Each row below holds a small network's activations on one record, seen along a few directions.
Records have a field called Dis. Each example row is followed by its value.
The word absent means that the record has no Dis.
The largest differences between rows may come from other fields.
In the rows, zero is written as 500.
Strong random noise was added to every row along 16 fixed directions; ignore it. To show where, here is one row again and again, with new noise each time:
[395 617 328 301 685 381 530 675 787 634 326 660 394 327 255 453 787 470
 441 328 597 317 568 497 364 353 464 170 752 437 336 525 282 607 280 781
 458]
[513 728 475 548 494 706 471 435 682 403 533 570 508 412 396 358 617 470
 447 381 447 633 402 489 567 495 693 588 450 457 564 454 500 513 690 368
 475]
[537 542 576 330 563 524 403 415 481 360 515 648 449 654 468 369 466 534
 487 455 297 259 758 576 301 522 295 500 614 425 422 404 781 628 372 542
 251]
[232 606 577  71 532 486 437 576 666 337 400 585 317 733 613 485 529 356
 730 263 325 578 630 614 212 790 687 382 354 374 739 276 528 481 505 523
 630]
[337 557 597 155 381 498 520 649 590 545 332 614 470 515 515 639 714 503
 540 398 580 590 631 542 243 590 525 323 392 718 643 191 298 532 440 590
 573]
[528 581 457 416 457 417 346 394 586 404 260 527 441 621 354 420 531 403
 578 355 420 494 264 509 573 614 301 680 593 336 554 633 520 555 295 695
 405]
[252 347 481 485 464 758 594 286 386 480 481 756 488 584 602 568 501 413
 497 628 429 715 394 502 179 428 400 567 524 617 498 314 577 478 588 424
 400]
[400 542 544 419 369 542 465 406 414 469 303 524 381 479 488 672 734 504
 792 568 654 724 354 449 410 650 481 534 347 669 705 458 284 462 361 680
 445]
[139 270 458 463 476 412 380 299 359 541 265 308 326 375 395 684 338 405
 680 710 353 779 282 488 587 371 539 505 529 261 719 490 326 331 392 405
 387]
[345 312 381 405 440 612 451 721 805 462 544 497 571 443 384 483 517 378
 432 377 562 611 380 557 557 569 679 516 529 374 443 415 266 519 450 429
 714]
[518 382 486 501 359 518 500 355 270 554 431 656 485 784 622 677 645 401
 672 533 557 677 345 501 337 805 170 623 446 713 570 591 544 474 321 764
 441]
[536 515 607 436 596 627 709 505 377 227 456 345 581 700 759 670 452 593
 819 571 679 490 475 426 395 437 479 661 651 238 400 592 643 429 360 654
 527]
[583 510 407 490 497 249 306 407 401 469 429 370 311 659 603 517 418 590
 443 480 512 538 231 467 521 674 465 492 368 583 542 748 442 466 498 592
 650]
[672 571 521 553 507 486 477 467 490 446 468 384 553 488 534 537 519 622
 386 578 585 503 351 423 570 406 433 534 507 500 378 616 498 554 420 473
 525]
[482 637 382 449 567 473 437 495 642 577 665 517 514 818 451 492 543 322
 652 138 256 448 650 575 603 649 400 598 565 421 443 756 726 511 529 606
 546]
[414 716 479 511 583 451 412 307 690 567 503 505 457 648 376 744 462 420
 417 292 583 630 663 448 446 446 337 496 558 462 499 407 686 567 642 532
 443]
[181 185 276 267 597 372 692 922 497 625 465 535 533 404 588 552 316 317
 373 254 545 530 526 621 343 602 765 275 829  20 566 386 361 230 623 581
 630]
[610 427 496 463 457 627 631 739 413 496 675 548 710 509 668 442 528 431
 461 403 429 481 536 561 488 682 571 553 539 345 437 547 621 451 502 416
 509]

[453 283 542 360 437 577 489 666 424 380 593 562 648 510 746 405 261 469
 324 491 271 415 436 550 297 559 507 602 414 392 342 468 667 599 445 235
 573] : h11
[669 505 749 315 533 442 480 684 491 294 598  99 627 556 663 395 252 665
 531 599 232 225 687 564 747 275 660 566 416 269 380 567 636 547 389 146
 638] : h5
[680 639 530 584 480 648 491 548 655 309 542 401 538 358 322 529 688 760
 596 534 886 359 606 430 643 338 579 605 508 662 405 471 292 603 438 689
 510] : h7
[608 683 571 478 522 348 412 541 430 470 367 531 451 173 519 490 548 485
 543 504 456 395 296 376 438 624 387 449 342 307 439 672 596 666 276 383
 270] : h14
[335 471 467 653 593 585 553 320 532 494 591 420 465 586 531 659 250 525
 342 561 514 654 517 443 468 235 542 500 567 464 421 387 605 431 837 281
 578] : h4
[544 312 468 539 317 635 545 580 258 578 618 579 686 528 579 388 551 380
 596 505 198 558 374 585 629 673 450 683 471 526 526 662 550 397 416 393
 430] : h24
[633 494 613 377 563 349 639 532 171 333 341 480 439 546 745 216 419 537
 615 662 327 226 378 530 432 564 450 549 544 291 515 626 643 436 384 570
 387] : h3
[539 549 571 656 561 571 589 448 594 493 550 402 525 427 429 552 465 559
 307 588 623 679 582 481 621 348 639 383 571 421 525 317 472 425 697 369
 522] : h18
[376 386 256 541 570 513 600 559 350 697 595 748 402 499 547 343 669 302
 625 377 310 497 447 617 414 721 584 428 607 521 565 719 492 347 567 707
 452] : h10
[647 342 482 559 497 391 544 610 164 373 418 329 529 514 675 461 331 555
 606 541 562 501 375 549 620 711 650 599 668 139 695 634 520 213 512 686
 430] : h12
[455 668 452 471 503 607 540 491 652 645 583 434 577 662 465 561 735 412
 726 321 272 609 574 541 708 420 594 561 455 649 523 706 467 433 510 559
 664] : h17
[594 721 615 348 681 507 571 628 717 499 630 365 607 633 659 385 475 437
 410 440 255 455 641 574 533 431 696 317 420 308 409 502 676 528 515 262
 753] : h16
[582 293 477 528 499 754 602 640 367 408 841 567 653 454 842 321 393 712
 261 628 391 328 526 533 328 340 733 529 400 750 215 493 584 524 720 193
 682] : h10
[489 664 535 465 595 441 334 448 770 472 656 445 395 595 655 568 527 385
 461 491 360 651 414 433 417 638 602 347  74 614 402 568 570 710 445 205
 805] : h11
[297 296 368 539 532 488 352 469 389 390 629 596 331 267 407 418 250 565
 534 457 574 332 704 550 341 583 666 555 566 326 558 374 531 455 706 497
 247] : h19
[456 566 450 610 555 559 766 484 498 521 197 482 603 239 488 544 558 529
 414 619 748 564  94 343 502 101 530 555 732 351 397 554 284 465 481 559
 470] : h15
[403 513 375 672 642 475 495 375 307 554 606 619 310 140 553 359 336 479
 334 598 413 486 490 471 363 455 713 341 474 301 552 473 626 402 777 273
 249] : h2
[639 551 424 600 436 453 534 477 531 566 450 514 580 598 420 527 593 530
 462 369 682 469 442 456 587 451 326 650 618 666 430 612 408 500 512 790
 551] : h1
[542 635 503 467 481 251 413 408 262 553 465 335 418 650 717 708 430 475
 709 378 445 573 418 446 525 719 383 583 318 480 620 790 648 430 512 565
 516] : h13
[309 320 471 467 434 576 397 461 433 307 469 641 338 351 464 350 380 517
 528 587 506 540 449 564 332 665 721 508 450 420 676 252 393 444 603 430
 385] : h19
[629 592 657 463 415 600 362 305 493 234 446 614 416 799 699 333 522 407
 579 591 267 653 174 519 389 869 403 645 183 545 582 535 700 611 383 356
 556] : h24
[391 581 423 450 556 418 450 466 415 594 508 582 378 408 390 392 464 595
 466 341 364 330 727 549 457 351 587 429 652 554 581 473 530 423 778 588
 331] : h12
[736 664 514 569 389 536 474 568 377 489 628 505 697 415 586 397 457 462
 455 285 414 456 532 538 616 713 553 739 435 345 598 572 716 490 640 421
 366] : h20
[526 519 524 462 542 750 486 395 678 320 404 670 490 609 321 251 611 585
 418 559 415 466 557 595 458 346 571 547 707 515 546 280 436 482 473 636
 461] : h17
[270 435 362 553 702 564 694 502 639 525 474 338 440 584 503 590 524 483
 702 550 516 670 339 475 632 246 710 372 674 362 415 692 320 328 522 550
 769] : absent
[580 410 415 578 513 567 655 595 351 500 506 677 596 389 662 368 592 442
 402 561 596 502 305 479 369 611 549 499 531 436 448 534 505 446 503 518
 502] : h9
[601 342 587 492 648 551 664 659 276 454 806 350 581 535 781 411 404 640
 572 693 271 297 771 543 496 379 671 350 519 378 312 623 660 424 456 305
 530] : h18
[342 371 454 427 473 386 421 462 524 604 542 557 434 642 478 610 450 454
 496 440 458 471 547 505 400 501 301 492 439 671 411 512 520 599 474 542
 583] : h8
[426 719 501 356 456 406 382 660 710 557 456 436 473 407 388 467 642 457
 687 222 390 419 453 471 648 500 560 494 348 541 486 689 377 627 467 469
 603] : h21
[422 186 419 581 572 401 560 521 455 734 492 519 447 410 412 565 626 382
 412 792 586 579 542 551 487 491 448 204 583 506 492 411 288 430 307 562
 532] : h9
[407 621 538 538 580 457 673 479 391 708 418 265 504 459 397 576 575 485
 678 547 239 588 533 489 807 199 576 376 671 352 587 654 439 285 528 429
 454] : h4
[398 561 450 551 679 638 360 366 574 380 787 722 203 425 474 420 606 607
 519 622 440 491 686 497 196 619 662 181 272 725 416 435 555 612 601 365
 405] : h14
[316 481 381 410 592 443 619 625 450 552 514 584 396 606 654 573 545 402
 604 333 532 644 439 532 363 675 693 317 509 433 636 567 427 319 635 622
 677] : h5
[485 526 587 545 431 704 718 493 421 545 520 501 666 496 404 385 582 653
 479 566 322 490 561 547 692 155 581 566 722 632 498 476 429 355 667 445
 450] : h22
[400 384 447 533 494 611 436 447 551 504 579 449 465 551 532 547 577 433
 706 589 443 652 399 540 531 582 606 514 353 543 522 580 391 483 364 463
 614] : h20
[485 422 504 465 533 535 399 420 403 324 411 643 368 243 530 333 410 573
 360 635 571 432 482 484 229 518 583 474 458 395 542 300 497 539 501 472
 263] : h1
[449 672 332 602 563 492 356 307 751 499 328 738 262 348 243 375 721 438
 435 467 631 524 188 402 394 499 414 445 457 648 442 542 314 662 475 618
 448] : h6
[548 517 535 587 527 673 772 385 248 457 407 780 580 446 633 317 535 489
 350 612 429 506 356 522 273 420 452 534 701 426 531 411 655 415 610 494
 251] : h15
[397 550 594 278 447 498 302 357 625 250 315 384 290 822 366 364 514 635
 693 530 259 499 481 603 555 448 533 510 481 637 656 448 349 473 401 618
 622] : h23
[599 428 477 720 565 507 563 389 189 476 460 557 450 256 442 362 466 538
 576 718 520 361 393 447 570 483 447 585 679 279 500 649 552 404 428 588
 103] : h22
[310 345 359 549 417 539 486 553 757 583 393 569 536 376 233 609 549 295
 528 405 685 595 300 466 591 479 345 641 626 424 377 480 279 601 369 576
 524] : h13
[365 261 436 342 241 562 547 625 460 674 375 642 613 622 447 339 579 378
 403 454 212 584 313 656 565 512 475 591 554 733 631 392 233 372 533 502
 640] : h6
[576 534 468 637 477 503 596 554 472 512 445 464 528 342 415 579 610 604
 507 556 812 535 406 404 609 425 512 522 550 550 470 520 320 472 512 646
 493] : h8
[527 476 663 495 347 781 699 598 529 445 337 556 765 348 437 525 675 509
 464 653 662 688 415 508 567 311 514 574 633 500 579 196 304 467 409 470
 428] : h21
[439 276 414 463 391 550 317 546 563 433 452 617 385 318 270 252 638 441
 650 623 388 409 394 581 574 646 520 536 462 522 534 525 267 577 189 565
 352] : absent
[591 402 433 704 596 526 497 481 271 486 759 550 413 340 547 377 381 487
 450 611 530 405 673 554 465 651 655 515 453 351 574 480 666 409 676 410
 292] : h7
[389 457 514 554 484 581 484 340 635 592 459 398 585 546 355 646 487 424
 600 558 378 541 473 463 669 173 273 610 566 489 307 581 535 603 308 425
 484] : h2
[405 644 489 458 620 403 608 512 503 632 376 579 389 346 476 410 653 358
 515 543 415 537 455 484 479 492 623 255 469 393 613 486 429 417 538 471
 479] : h3
[386 618 487 384 570 497 505 502 476 391 497 638 422 389 559 539 388 592
 500 358 701 339 768 486 173 465 561 471 584 397 527 270 639 502 691 640
 309] : h16
[540 597 360 501 487 515 559 767 566 503 707 672 538 448 482 266 506 377
 457 144 410 361 524 557 501 736 659 537 549 378 444 603 599 484 739 471
 513] : h23

Which value of Dis does each new row have?
[648 390 488 603 461 550 347 465 608 330 631 418 409 493 421 248 502 676
 364 728 569 361 417 500 647 450 637 538 332 736 375 491 307 584 514 397
 670] : h3
[667 499 544 694 377 780 542 524 344 494 785 536 651 391 615 496 611 665
 478 601 559 579 525 479 520 565 639 587 320 737 448 513 526 507 617 323
 466] : h20
[531 543 602 585 489 614 497 297 474 493 462 427 480 610 363 502 552 554
 478 640 417 719 652 586 683 399 618 452 606 544 756 273 449 330 665 505
 457] : h12
[524 524 543 591 544 423 519 442 266 571 478 440 378 293 479 564 507 646
 425 677 550 603 570 454 496 490 630 260 493 477 687 406 451 358 600 448
 317] : absent
[417 381 464 377 433 270 226 586 563 424 523 419 384 406 409 445 264 541
 508 372 463 236 527 498 539 559 434 641 365 456 422 552 493 662 458 447
 496] : h8
[667 295 399 879 476 540 293 348 488 546 847 420 555 623 369 605 409 452
 399 585 510 650 602 553 761 694 426 602 513 512 487 593 647 464 503 457
 452] : h10
[491 623 466 449 570 321 321 510 521 504 671 412 382 487 511 552 360 580
 517 322 517 256 736 480 493 530 493 514 336 594 419 593 627 616 625 473
 516] : h7
[664 653 604 465 513 507 475 549 681 292 292 385 591 376 388 283 431 644
 263 514 520 402 394 515 643 313 665 521 637 227 532 359 427 521 510 402
 524] : h19
[315 426 420 561 433 517 502 439 484 670 600 494 507 504 403 814 503 480
 713 386 676 488 737 461 482 395 305 608 530 676 397 519 509 523 519 663
 399] : h2
[510 481 465 608 706 436 408 202 425 442 446 451 360 548 709 470 366 511
 419 790 387 518 182 397 376 311 413 462 414 512 303 707 610 605 401 344
 577] : h12
[453 476 444 580 518 244 394 476 308 718 508 385 354 264 494 734 421 512
 443 535 614 610 589 460 490 587 591 347 365 523 676 501 417 384 608 479
 448] : h17
[542 399 456 524 495 421 508 481 252 471 612 414 452 760 672 356 330 554
 536 460 257 442 407 576 609 546 535 570 533 516 550 734 578 343 680 498
 623] : h21
[532 344 452 474 411 372 531 498 185 694 497 575 507 697 657 363 508 566
 477 567 129 331 344 554 527 386 233 486 499 873 347 828 495 492 449 501
 573] : h21
[299 479 567 397 385 613 382 471 617 487 473 588 490 327 309 573 503 543
 447 513 512 483 690 517 396 340 463 531 372 723 518 166 401 668 525 363
 403] : h7
[350 539 355 537 407 474 582 618 521 649 546 411 503 521 489 764 597 446
 857 228 791 572 529 458 611 584 566 639 477 616 548 673 322 363 634 811
 637] : h2
[324 428 466 490 583 597 676 427 680 577 510 602 618 726 637 656 390 484
 122 491 522 661 395 474 274 165 431 364 624 646 260 356 547 538 671 325
 782] : h15
[446 205 449 500 376 492 471 552 244 524 478 678 524 266 518 354 431 396
 493 590 369 392 385 566 395 673 439 597 494 409 533 495 478 511 361 433
 238] : h15
[756 545 482 826 680 483 307 134 451 319 508 348 312 537 437 364 428 614
 418 817 493 502 281 431 666 432 499 543 523 374 477 693 598 517 391 491
 414] : h10
[502 540 483 581 647 383 542 492 628 543 381 434 489 392 433 649 471 377
 398 480 721 669 502 447 503 510 524 374 641 132 568 413 481 438 446 581
 475] : h1
[538 601 510 492 390 599 456 484 452 175 378 673 404 304 417 306 475 688
 525 404 722 383 348 465 356 590 574 717 535 505 606 353 435 501 665 643
 281] : h14
[716 800 487 630 561 327 347 599 673 446 664 469 328 467 478 652 597 562
 439 272 849 593 433 367 528 974 571 292 224 527 469 639 526 624 580 519
 611] : h14
[579 637 491 623 534 438 579 502 349 608 508 410 563 277 560 611 578 615
 450 580 669 506 541 395 514 358 537 463 436 580 469 561 483 483 612 478
 433] : h9
[332 500 429 274 625 321 480 513 646 540 235 558 491 562 481 438 385 333
 384 340 290 414 376 535 361 353 363 459 695 252 454 509 552 531 348 600
 516] : h11
[557 530 490 569 599 414 538 323 417 625 464 563 381 641 580 591 694 391
 601 609 454 629 410 459 435 602 323 314 428 591 481 674 546 506 297 634
 464] : h18
[304 346 513 292 360 526 420 622 464 507 423 472 463 396 377 394 559 419
 841 483 260 396 609 617 611 559 596 579 475 453 669 494 335 433 321 543
 389] : absent
